Each row below holds a small network's activations on one input, seen along a few directions.
In each table, some parts of the input vary, and every possible input appears once, in random order.
A made-up example of a description, with smaller parts first: one of 4 places along a line, together with either a single point or one of 11 places around a ring or (one of 3 separate values, together with one of 8 places around a ring).
Shared parts are said once, and a part with two or three values counts as separate values.
(in the rows, 128 means zero)

Other details of the inputs shift rows strongly along two fixed directions, in all tables alike. That doesn't count.

Rows:
r1: [189  66 103 250  66 190 102 105 135 194 150]
r2: [209 113 127 157 100  60 148  37 229  95 115]
r3: [224  64 113 212  74 117 111  67 137 165  83]
r4: [111 127 102 175  79 206 108 166 109 206 137]
r5: [131 142 167 133 123 134 123 130 124 129 130]
r6: [208  71  59 201  60 158 119  78 158 168 146]
r7: [ 72 166 201  45 191  74 172 146 168  67 120]
r8: [125 118 105 167  92 176 100 148 139 167 140]
r9: [185  69 110 204  96 111 106  79 139 163  92]
r10: [ 43 150 136 105 166 178  77 211  50 165  95]
r11: [185 126 109 173 100 138 117  91 171 141 118]
r12: [ 59 170 131  53 172 107 133 169  92  98 150]
r13: [ 65 114 128 137 132 176 101 196  67 192  98]
r14: [169 111  81 161  82 138 118  89 142 154 142]
r15: [ 73  93 103 177 111 212  64 204  52 214 113]
r16: [190 130 116 108 103  83 149  68 174  97 121]
r17: [ 83 134 158  87 175 107 148 152 121  76 144]
r18: [ 92 148 165 120 147 124 120 140 129 122 139]
r19: [150 122 129 190 113 181 102 128 113 167 135]
r20: [104 171 123  56 161 112 133 133 141  91 125]
r21: [163 111 144 142 138  77 156  74 151  84 137]
r22: [ 90 143 114  88 145 134 152 165  96 130 146]
r23: [125 145 130  56 148  72 176 106 182  79 121]
r24: [108 124 144 124 145 130 161 141 108 120 140]
r25: [124 106  81 153 110 172 115 155  88 160 161]
r26: [211 126 139  83 140  16 187  41 195  37 118]
r27: [151 144 183  72 168  39 178  84 162  34 120]
r28: [ 47 189 142  91 122 189  88 213  74 164 134]
r29: [ 38 191 129  41 189 150 119 205  60 109 145]
r30: [115 155 168  76 192  80 159 117 136  52 125]
Description of these inputs: one of 5 separate values, together with either a single point or one of 5 places around a ring.
Q: The inputs of r19 and r1 match in every part but the choice among 5 separate values. If r20 is changed in the same way as r19 into r1, which row does it become?
A: r6
Q: Which other rows does r15 become when the choice among 5 separate values takes its other values? List them by row number.
A: r3, r9, r10, r13
Q: Which other rows agree with r16 in the choice among 5 separate values? List them by row number.
A: r3, r5, r26, r27, r28
Q: Which other rows does r21 become when the choice among 5 separate values takes its other values? List them by row number.
A: r17, r24, r27, r30
